Each row below holds a small network's activations on one input, seen along a few directions.
In each table, some parts of the input vary, and every possible input appears once, in random order.
Descriptions start from the smaller parts, as in this example, which fits no table here: one of 8 places around a ring, together with either a single point or one of 9 places along a line or (one of 3 separate values, together with one of 6 places along a line).
Shared parts are said once, and a part with two or three values counts as separate values.

A family of inputs:
x1: -4.430 -5.293 -4.083 1.608 -1.523 3.345 -4.647 2.611 -2.747 1.815 -0.668 4.696 -1.643
x2: -0.033 -0.867 -0.998 -3.492 3.176 4.640 -1.597 -0.168 -0.001 2.966 -1.283 -4.229 -1.410
x3: -0.335 -3.683 1.303 0.386 2.481 0.067 -0.339 -3.730 0.249 -0.942 -0.944 -5.725 0.620
x4: -0.334 -2.484 0.590 -2.426 3.106 3.081 -1.658 -1.490 -0.035 1.401 -1.236 -4.990 -2.844
x5: 1.904 5.144 -1.849 -2.095 -1.476 0.656 1.206 0.522 1.707 0.356 -1.574 2.384 2.219
x6: -0.651 4.116 2.893 -4.333 0.279 -0.806 1.992 3.039 -0.869 3.102 1.283 1.260 -3.362
x7: 0.758 2.059 1.206 -3.239 -0.758 0.486 1.905 4.039 0.425 2.520 -1.423 -0.753 -2.590
x8: 0.893 1.218 -2.343 -0.829 1.805 2.417 -1.816 -3.771 1.210 1.004 -1.250 -2.209 4.881
x9: 1.650 2.835 0.502 1.051 -2.306 -2.153 1.706 -0.662 1.914 -2.266 -1.182 0.218 2.160
x10: -0.780 2.040 4.525 1.103 -0.346 -4.996 2.946 0.468 -0.090 -1.540 1.713 -0.505 -2.024
x11: -5.655 -4.737 -4.282 2.412 0.073 6.614 -5.557 0.589 -3.862 1.024 -0.479 2.591 -1.929
x12: 0.466 -0.407 -1.137 0.708 1.663 1.240 -1.099 -4.195 1.707 -0.521 -0.217 -3.716 4.343
x13: -0.354 2.939 3.053 1.506 0.094 -5.355 3.243 0.343 0.886 -2.339 1.983 0.716 1.129
x14: 0.224 -5.956 -3.194 5.592 1.453 4.848 -3.364 -3.436 -4.623 -2.198 2.105 4.492 0.546
x15: 0.936 -0.795 2.694 1.026 -0.626 -3.011 3.091 1.012 1.402 -2.810 -0.766 -2.073 -0.998
x16: -4.292 -2.334 -2.561 1.713 -3.320 2.994 -2.083 5.526 -3.380 -0.410 -0.620 6.800 -3.122
x17: 0.657 -3.706 0.875 0.472 1.381 -1.741 0.124 -0.915 2.447 -1.119 -0.578 -4.180 0.213
x18: 1.645 1.175 -3.154 -0.580 0.218 0.079 -0.771 -2.230 3.268 1.169 -1.006 -0.812 3.786
x19: -0.664 -3.634 1.766 -0.660 3.348 2.407 -0.167 -1.579 0.671 0.600 -0.734 -5.531 -1.112
x20: -0.948 1.910 4.750 -0.102 0.152 -3.286 3.295 2.308 -0.464 0.174 1.461 -0.913 -3.317
x21: 1.134 2.592 -3.626 -2.582 1.234 3.879 -2.316 -3.473 0.683 1.913 -1.622 -1.699 4.527
x22: 0.275 -1.825 0.309 1.145 1.936 -0.621 -0.782 -4.803 0.468 -1.260 -0.931 -4.593 2.999
x23: 0.976 -1.081 -1.310 -4.347 0.411 2.424 -1.530 1.053 1.145 3.177 -0.833 -3.229 -2.135
x24: 1.145 0.443 1.385 0.981 -1.261 -2.976 3.198 0.123 1.877 -3.490 -0.013 -1.089 1.632
x25: 1.979 2.499 -3.623 -2.200 -0.720 1.068 -1.648 -2.773 1.946 2.479 -1.763 -0.239 3.182
x26: 0.683 7.014 0.868 -0.177 -1.479 -3.156 1.401 -0.099 0.300 0.523 0.909 2.686 1.963
x27: 0.305 -3.563 1.455 -0.566 0.851 -0.374 0.275 -0.505 1.520 1.243 -0.819 -4.505 -2.182
x28: 1.891 -0.389 -1.914 0.293 -0.265 -0.776 -1.349 -2.917 2.988 -1.204 -0.419 -2.325 3.267
x29: -5.969 0.421 -1.531 1.582 -2.978 0.750 -1.695 5.272 -5.237 0.384 2.475 7.447 -3.471
x30: 0.166 -1.184 3.446 -1.511 -0.622 -1.304 2.980 3.007 0.808 -0.547 -0.308 -2.037 -2.139
x31: 0.654 7.978 0.252 -1.520 -1.421 -1.624 0.811 0.740 0.180 1.475 0.944 3.205 1.762
x32: 1.634 -6.214 -3.107 5.290 -0.421 1.664 -3.330 -1.015 -3.530 -1.775 2.070 5.855 0.140
x33: -0.091 -0.693 0.692 5.773 -1.738 -0.335 0.102 0.999 -5.312 -2.751 4.515 9.692 -1.309
x34: 1.922 3.925 -1.050 -0.632 -1.278 -0.423 1.649 0.903 2.429 -1.265 -1.102 1.169 3.006
x35: 1.295 -3.071 -1.705 5.828 -1.884 1.080 0.419 1.299 -3.906 -3.457 2.209 8.045 -0.622
x36: 0.504 -2.548 0.429 -2.737 1.929 0.483 -1.133 0.327 1.442 1.831 -1.046 -3.338 -3.531
x37: 0.321 0.096 2.586 -3.737 -0.202 -0.648 1.721 3.649 0.510 0.405 -0.841 -0.939 -3.285
x38: 0.225 5.020 1.391 0.634 -1.079 -4.356 2.779 -0.382 0.884 -1.100 1.643 1.426 2.442
x39: -0.847 3.190 4.172 -2.319 -0.476 -3.090 2.292 3.008 -1.444 2.340 1.129 -0.278 -4.183
x40: 1.140 -2.150 0.325 0.981 0.586 -3.190 -0.253 -2.691 2.435 -0.907 -0.782 -2.773 2.391
- Changing only one part turns x14 into x32. The same change can be made to x19. Which row results? => x27
- Changing only one part turns x8 into x26. The same change can be made to x21. Which row results? => x31
- Describe the family of inputs behind these rows. => one of 4 places along a line, together with either one of 2 separate values or one of 8 places along a line
- Change only the place on the line of 4 in x3. List by row number the other rows that result. => x10, x15, x17

A family of inputs:
x41: -1.544 0.412 -1.471 1.879 -3.109 2.324 -0.253 5.001 -4.471 1.264 1.786 8.797 -2.430
x42: 2.267 6.097 0.950 0.138 -1.237 -4.788 2.444 -2.122 2.698 -1.081 -0.120 -1.225 4.404
x43: -0.987 5.359 5.690 -4.478 1.927 -3.647 3.334 1.950 2.464 3.527 0.037 -5.776 -3.159
x44: -3.262 -0.757 -2.087 1.351 -3.817 0.279 -0.917 5.358 -3.010 -0.131 0.835 7.921 -2.340
x45: 1.737 -1.109 2.249 -5.298 3.416 -0.122 0.644 -1.603 3.845 1.941 -2.748 -8.950 -1.038
x46: -0.774 -3.105 1.007 5.253 -1.559 -2.261 0.539 1.807 -3.594 -2.584 3.259 6.644 -1.766
x47: -2.651 0.135 -0.749 4.243 -2.745 -0.446 -0.270 2.995 -4.521 -0.568 2.610 7.005 -2.877
x48: 1.781 4.163 4.879 -4.880 0.898 -3.872 3.632 1.460 3.679 0.502 -0.946 -5.221 -1.660
x49: -1.380 0.068 2.637 -5.063 4.313 0.768 0.914 -1.296 2.314 3.204 -1.470 -9.655 -1.742
x50: 3.318 4.029 3.243 -2.435 -0.983 -4.800 3.399 0.702 4.782 -0.344 -1.715 -3.266 0.351
x51: -3.284 -5.071 -4.676 1.511 -1.640 3.753 -4.709 1.399 -2.270 0.988 -1.207 4.400 -1.711
x52: 2.199 6.397 -0.047 -0.012 -0.604 -2.228 1.681 -2.801 1.167 -1.771 2.547 2.114 4.342
x53: -1.360 -4.551 -3.793 1.860 -0.425 6.576 -3.699 2.173 -4.482 1.575 -0.022 5.191 -0.995
x54: 2.424 1.680 -2.515 0.260 1.871 2.234 -1.453 -5.758 1.861 -2.067 0.735 -1.651 5.584
x55: 3.206 -1.041 1.082 -3.895 1.580 -0.588 0.583 -2.888 4.342 -0.022 -4.070 -7.575 1.761
x56: 2.337 0.605 -1.887 -0.078 1.303 0.075 -0.371 -4.946 3.263 -1.466 -1.596 -4.633 5.630
x57: -2.999 -5.517 -3.355 3.992 -0.089 4.112 -2.642 -0.248 -4.510 -0.413 0.529 3.323 -1.337
x58: -1.026 -7.795 -1.159 5.654 0.901 2.629 -2.856 -1.185 -3.557 -2.553 1.556 2.558 -1.016
- Changing only one part turns x42 into x56. The same change can be made to x41. Which row results? => x53
- Describe the family of inputs behind these rows. => one of 2 separate values, together with either one of 4 places along a line or one of 5 places along a line

A family of inputs:
x59: -0.321 0.323 -3.223 5.447 -1.274 2.643 -1.241 -2.809 -0.691 -2.414 2.773 7.993 -0.834
x60: 2.366 -0.566 -1.716 0.193 0.586 1.157 -2.995 -5.235 1.918 -0.256 -1.023 -4.220 5.263
x61: 3.256 5.344 1.703 1.350 -4.433 -3.182 2.348 -0.481 0.681 0.412 2.024 6.030 -0.988
x62: -0.773 4.044 4.407 -3.598 3.127 -1.111 2.915 1.943 1.978 3.727 -1.393 -5.397 -1.126
x63: -0.605 5.859 2.902 -2.343 -1.099 -5.099 3.818 0.388 1.651 -1.171 -1.009 2.153 5.236
x64: -0.564 6.099 -1.978 5.043 -4.483 0.838 2.789 1.132 -3.030 -1.595 3.194 5.346 -0.490
x65: -2.272 -1.878 0.585 -3.085 -3.795 0.560 2.247 4.696 -5.196 1.451 1.902 4.830 -4.387
x66: -1.419 4.354 6.477 -2.250 -0.713 -2.096 3.218 4.316 1.031 2.004 -3.487 -1.458 -2.995
x67: 3.444 4.735 4.758 -0.848 -0.457 -1.258 4.124 -2.831 3.438 0.144 -0.085 -2.607 3.602
x68: 0.382 -2.418 -5.086 4.841 -1.424 2.621 -4.130 -1.889 -1.934 -1.399 0.015 4.096 3.094
x69: 0.257 -1.286 1.949 -5.397 6.306 -0.585 0.338 0.133 -0.001 -0.832 1.076 -9.090 -0.297
x70: 1.927 -5.264 -3.162 5.638 1.544 1.768 -1.840 -5.116 2.078 -3.313 -1.169 -1.489 3.896
x71: 0.131 -3.368 -0.139 -1.503 1.118 2.626 -2.518 -0.279 0.836 1.685 -3.412 -8.107 -1.081
x72: 0.616 -8.605 -4.475 -2.445 1.678 3.121 -2.880 1.108 0.562 0.385 -1.728 -2.263 -1.635
x73: -2.826 -8.690 -5.825 -1.192 2.027 2.446 -1.811 1.519 -1.459 -0.885 1.152 1.893 -3.700
x74: -3.570 3.164 2.477 -0.147 -2.122 -3.749 1.075 4.512 -1.199 3.331 0.479 2.089 -4.635
x75: 3.518 1.777 2.648 -1.889 3.044 -2.611 -3.160 -3.542 3.461 1.088 -2.127 -3.182 6.819
x76: -3.546 -3.622 -2.301 2.185 0.370 1.910 -2.297 2.435 -4.125 -2.362 2.819 3.381 -5.741
- Describe the family of inputs behind these rows. => one of 2 separate values, together with one of 9 places around a ring
- Changing only the choice among 2 separate values turns x73 into x68. The same change can be made to x72. Which row results? => x70
- Change only the choice among 2 separate values in x61. List by row number the other rows that result. => x74

A family of inputs:
x77: 0.482 4.348 4.010 -3.173 1.472 -3.778 2.832 -1.666 2.290 0.472 1.357 -3.684 -0.435
x78: -0.273 4.740 3.769 -2.237 0.316 -4.078 2.344 -0.940 2.452 0.749 -0.015 -4.061 0.210
x79: 0.479 1.656 -0.274 2.881 -2.189 0.133 0.908 2.440 -2.589 -0.412 2.301 7.558 -0.334
x80: 0.743 -0.859 -2.565 2.510 1.779 2.645 -2.307 -5.394 -1.012 -2.259 0.507 -0.174 4.087
x81: -1.011 3.187 -0.605 2.836 -2.066 0.910 0.323 2.163 -2.513 -0.368 1.582 7.238 -0.290
x82: -1.035 -2.520 0.122 -1.073 0.051 3.023 0.547 2.820 -2.737 0.190 1.121 2.088 -2.936
x83: 0.664 5.814 2.047 -2.659 -0.763 -3.236 2.101 0.179 2.486 0.773 -2.248 -3.744 2.007
x84: -4.082 -2.073 -0.338 -0.320 -1.172 2.184 -0.666 2.530 -2.729 0.051 -0.185 0.706 -2.842
x85: 0.270 -2.627 -2.822 -0.464 0.256 1.347 -3.237 -2.556 2.706 0.296 -2.512 -2.433 1.159
x86: -1.396 -1.644 0.109 -1.784 2.562 2.148 -0.201 -1.309 -0.914 2.324 -1.205 -3.679 -2.575
x87: -0.483 -1.368 -2.841 2.980 0.751 1.504 -2.428 -4.441 -0.552 -1.500 -0.215 -0.387 5.066
x88: -1.601 0.886 -0.129 3.825 -2.864 -0.723 0.527 3.123 -1.291 -2.334 0.902 6.763 -0.312
x89: 0.153 -0.739 -0.800 1.794 -0.882 -0.051 -1.097 1.806 -3.155 1.471 2.247 5.082 -1.268
x90: -2.675 2.212 -0.588 3.479 -3.179 -0.635 0.417 2.964 -2.484 -1.914 2.016 6.295 -0.581
x91: -1.822 -3.513 0.550 -0.568 1.654 0.782 -0.381 0.382 0.444 1.553 -2.101 -4.022 -2.065
x92: -0.303 -2.632 -0.585 2.292 -2.046 -0.689 -0.665 1.879 -1.879 -0.512 2.483 4.610 -2.173
x93: 0.336 -4.149 0.618 -0.800 2.197 1.412 0.136 0.276 0.403 2.046 -2.250 -3.184 -2.061
x94: -3.196 -0.495 -0.879 1.916 -1.849 -0.651 -1.497 1.783 -2.390 0.658 2.135 4.366 -0.399
x95: 3.754 5.316 2.472 -2.967 0.613 -2.419 2.743 0.490 2.446 -0.143 -0.190 -3.471 1.384
x96: 0.287 -3.413 -2.554 3.098 0.007 0.628 -1.508 -4.089 -0.111 -2.700 -0.270 -0.538 4.239
x97: 0.462 0.490 -0.680 3.237 -2.770 -1.019 1.567 3.137 -2.165 -1.087 0.588 7.890 -0.487
x98: 2.374 -3.389 -2.730 2.583 0.796 0.932 -0.809 -3.558 -0.327 -2.565 0.221 0.254 3.803
x99: 2.108 -3.144 -2.650 -0.916 0.541 2.076 -2.206 -2.110 2.663 0.779 -1.793 -1.797 0.761
x100: 0.645 -0.971 -3.211 -1.552 0.946 3.365 -2.798 -3.056 1.891 1.341 -1.115 -2.006 1.187
x101: -1.525 0.235 -0.714 1.089 -0.807 -0.187 -1.561 1.400 -3.133 0.959 2.858 4.602 -1.038
x102: -0.982 -1.197 -3.133 -0.790 -0.140 2.484 -3.025 -3.434 2.233 0.193 -1.555 -2.685 0.929
x103: 1.567 4.157 2.559 -2.319 -0.391 -3.842 2.555 1.292 3.935 -0.692 -1.815 -3.519 2.134
x104: -2.090 -1.809 -1.036 2.285 -2.059 -1.576 -1.011 2.352 -1.953 -0.862 1.856 4.226 -1.679
x105: -2.347 -1.013 -0.571 -1.365 0.481 2.818 -0.367 2.383 -3.018 0.541 -0.330 1.977 -2.475
x106: 3.696 3.955 2.609 -2.668 -0.765 -3.241 2.974 1.191 3.017 -0.378 -1.590 -3.344 1.250
x107: 2.633 3.917 4.624 -2.512 1.065 -3.114 2.926 -0.870 2.274 1.051 0.656 -3.298 -0.215
x108: 2.660 -1.870 -2.540 2.609 1.881 2.406 -2.017 -3.595 -0.927 -1.252 0.999 0.066 4.061
x109: 0.877 -2.097 0.909 -1.017 2.183 2.572 -0.968 -0.200 -0.735 2.515 -0.596 -4.036 -2.205
x110: -2.740 -3.254 -0.271 -0.109 -0.565 1.106 -0.059 3.224 -2.054 -0.733 -1.486 1.651 -2.490
x111: 1.522 5.734 1.810 -3.640 0.642 -2.617 3.262 -0.250 2.761 0.373 -0.385 -3.148 1.566
x112: -2.739 -2.371 -0.162 -0.786 2.195 1.124 -0.950 -0.147 -0.136 1.731 -1.035 -4.482 -2.234
x113: 0.446 2.851 4.682 -1.943 0.725 -4.841 2.559 -0.227 3.683 -0.515 -0.016 -3.773 0.095
x114: 2.057 -1.603 -2.830 -1.273 1.197 3.449 -2.211 -2.672 2.126 0.543 -0.287 -1.717 0.827
x115: -0.744 -3.733 0.157 -0.570 -0.670 2.036 0.116 3.466 -2.026 0.444 -0.554 1.771 -2.891
x116: 2.828 2.984 4.463 -1.906 0.867 -4.387 3.132 -0.769 3.021 -0.827 -0.081 -3.963 -0.781
- Describe the family of inputs behind these rows. => one of 5 places around a ring, together with either one of 2 separate values or one of 6 places along a line
- Changing only the place on the ring of 5 turns x97 into x88. The same change can be made to x92. Which row results? => x104
- Start at x83 and move only the place on the ring of 5, one step at a time. The first step leads to x111. Which rows follow, in order? => x95, x106, x103
- List by row number the other rows that have the place on the ring of 5 in common with x109. => x79, x82, x89, x95, x107, x108, x114
- Change only the choice among 2 separate values in x106. List by row number the other rows that result. => x116
